array([[ -92.1, -120.4, -135.6, -114.8,  270.2, -110.1],
       [ -86.6, -113.3, -126.0, -104.0,  164.7,   11.6],
       [-127.1,  -81.2, -104.3, -100.7, -114.0,  273.5],
       [-130.7, -135.2,  -40.1,  -92.9, -113.7,  271.3],
       [-139.3, -116.7, -115.7,  -74.8,   81.9,   15.7],
       [-183.2, -118.3, -108.9, -104.6,  -80.6,  228.6],
       [-155.0, -151.4,  199.4, -114.2,  -78.7,  -50.1],
       [  -7.7,  -10.5,  -73.8, -113.9,   54.4,  -59.0],
       [-108.0, -103.3,  233.0, -111.8, -112.8,  -67.5],
       [-129.3,  -26.5, -114.0,  -18.5, -114.1,  118.2],
       [-122.9,  -57.0,  263.3, -115.1, -110.3, -102.4]]) -> 11.6

array([[ -4.9,  10.3,  22.4,   0.3,   4.6,   5.1,  22.1],
       [ 17.0,  -8.4, -11.9,  -7.6, -13.8,  20.7,  -5.2],
       [ 14.5,  11.1,   3.2,  13.3,   1.0,  -4.8,  10.6],
       [ 13.5, -14.7,  -3.4,  16.0,  10.1,  -9.6,  -1.5],
       [ 17.4,  10.3,  -7.6,   6.6,  -8.2,  18.6,  -1.1],
       [-13.0,  16.0,   7.1, -13.6,  -5.1,  10.2,  21.1],
       [ 21.2,  -0.9,  -1.9, -10.4,  17.6,  -9.9,  16.0],
       [  8.7,   8.0,   6.3,  -9.9,  10.8,   0.6,  -6.5],
       [ -1.1,   5.4,  16.3,   9.8,  22.2,  -2.3,  -9.3],
       [ -1.4,   7.3,   4.7,   5.1,   3.8,   0.5,  14.6]]) -> -5.2

array([[ 12.2,   3.9,   0.2,  12.4,   0.4,   3.3,   5.8,   4.9,  -0.7],
       [ -1.0,   2.3,  -7.1,  24.2,  -2.8,   8.1,  14.3,  15.8,  -0.6],
       [ -1.9,   7.1,  11.0,   7.8,  -0.9,   6.6,   2.0,   2.7,   8.3],
       [ 20.9,  18.1,  -8.8,  14.1,  17.2,   1.2,  18.2,  -4.3,  22.9],
       [ -8.7,   7.2,  22.3,   8.3,  14.3, -17.6, -11.8, -12.1,   0.2]]) -> -0.6

array([[  2.594,   8.138,  -1.491,  -0.457,  -3.537,  -9.320,   0.866,
        -12.022,   5.529,  -6.028,   0.632,  -5.868],
       [  5.256,  -5.055,   2.010,   1.151,  -9.875,   7.362,  -0.643,
          7.413,   4.613,  -8.164,  -2.766,   3.916],
       [ -6.246, -19.291,  -2.204,  -3.584,  -0.397,  -6.958,  -1.210,
         -2.006,  -7.963,  -1.569,  -3.235,  -7.242],
       [  2.940,  19.141,   3.326,  13.299,   3.754,  -2.226,   2.081,
         -3.861,   2.403,   9.547, -10.477,  -4.973],
       [ -7.898, -10.412,  -1.732, -15.078,  18.348,  -9.398,  -2.336,
          7.960,  -7.144,  11.818,  -0.766,   9.400],
       [ -1.889, -11.239,  -4.065,  -9.000,  -1.494,  -0.189,   1.934,
         -1.060,  10.756,   2.931,  -2.307,   3.347],
       [ -2.040,  11.282,  -5.620, -17.873,   1.500,   0.188,  -1.197,
          9.444,  -4.014,  29.901,  -4.767,   0.861],
       [ 16.480, -13.197,  -5.371, -10.737,   9.046,   9.307,   0.897,
          2.267,   5.477,   1.217, -11.911,   4.213],
       [ -6.612,   6.679,   3.492,  12.832,   9.305,  -8.678,  -0.579,
         -5.459,   5.739,   5.716,   1.513,   1.041]]) -> 3.916

array([[ -23.777, -178.931,   26.967, -222.823,  -28.035, -152.323,
         -59.632,   18.960,  -87.524,  -97.311,   50.838,  116.145,
         -92.204, -121.254,  -76.732,   33.193],
       [-166.410, -199.303,   -5.548, -144.494,  -71.039, -135.740,
         -80.615,  -51.165, -163.958,   -1.155,  -83.035,  140.115,
         -29.978,  -97.735, -175.572,  -33.813],
       [ -22.015,   -3.382,  -16.782,   31.248, -107.414,  -14.724,
        -166.408,  -69.385,    3.321,  -31.716,  -20.801,  -83.086,
          51.951,  130.281,  156.912,  -14.492],
       [-150.160,   70.313, -118.680,   -5.273,  -30.845,  -70.447,
          23.025,  -15.149,  -29.734,   65.367, -134.664, -209.626,
        -122.850, -220.252,   26.797,  -65.025],
       [  -1.241, -159.947,   13.932, -233.937,  -51.113, -151.319,
         -41.383,  -13.645,  -74.319, -109.405,   82.277,  104.468,
         -82.500, -120.375,  -73.074,   39.573],
       [  47.898, -105.890, -124.019,    3.328,   22.138, -115.255,
         -70.369, -101.065,  -80.742, -264.788,   19.356,   28.571,
         -13.049,  -28.537,  -84.224,  121.070],
       [ -93.105, -186.008,  -62.846,    0.766, -111.933,   27.656,
          79.384,  -30.279,   56.049,   45.230, -103.860,   16.348,
        -137.455, -122.232, -196.663, -158.152]]) -> -33.813

array([[-1.083, -0.255,  0.582, -1.352, -0.651, -1.192, -1.928, -1.459,
        -1.657, -0.368],
       [-2.680, -2.281, -0.267, -0.045, -1.456, -2.592, -0.449, -1.777,
        -2.028,  1.950],
       [-2.586, -2.130, -2.191,  2.491, -1.992, -2.061,  2.228, -0.402,
        -0.786,  2.792],
       [-2.861, -2.318, -1.554,  1.644, -1.651, -2.610,  1.301, -1.302,
        -1.404,  2.662],
       [-0.317, -0.033, -0.385, -0.260, -0.522, -0.024, -0.212,  0.071,
        -0.203, -0.691],
       [-1.337, -1.236,  1.494, -1.534, -0.550, -1.928, -2.333, -2.152,
        -2.503,  0.688],
       [-0.885, -0.342,  0.095, -1.087, -0.866, -0.723, -1.371, -0.797,
        -1.004, -0.343],
       [-2.778, -2.463, -0.078,  0.178, -1.337, -2.982, -0.503, -2.203,
        -2.322,  2.476],
       [ 0.692,  0.820, -0.248,  2.139,  0.481,  0.363,  1.512,  0.840,
         0.369,  0.117],
       [ 0.300,  0.463, -0.304,  0.954, -0.117,  0.429,  0.760,  0.826,
         0.226, -0.467],
       [-0.168, -0.322, -0.311, -0.205, -0.871,  0.068, -0.311,  0.174,
        -0.246, -0.227],
       [ 0.137,  0.670,  0.286,  0.125,  0.247, -0.058, -0.349, -0.242,
        -0.600, -0.986]]) -> 1.950
---
.47; .02; -.18; -.01 ==> -.01
.04; -.47; .29; -.49; -.14; -.11; .23 ==> .23
-.43; .37; .18; -.44; -.47; .39 ==> .39
.34; -.28; .32; -.39; -.22 ==> -.22
-.41; .15; -.46; -.50; -.18; .16 ==> .16
.18; .51; .27; .03 ==> .03
.48; -.28; -.32; -.10; -.17 ==> -.17
-.39; .28; .31; -.33; .40 ==> .40
-.09; -.56; -.12; .12 ==> .12
-.09; .40; .12; -.31 ==> -.31
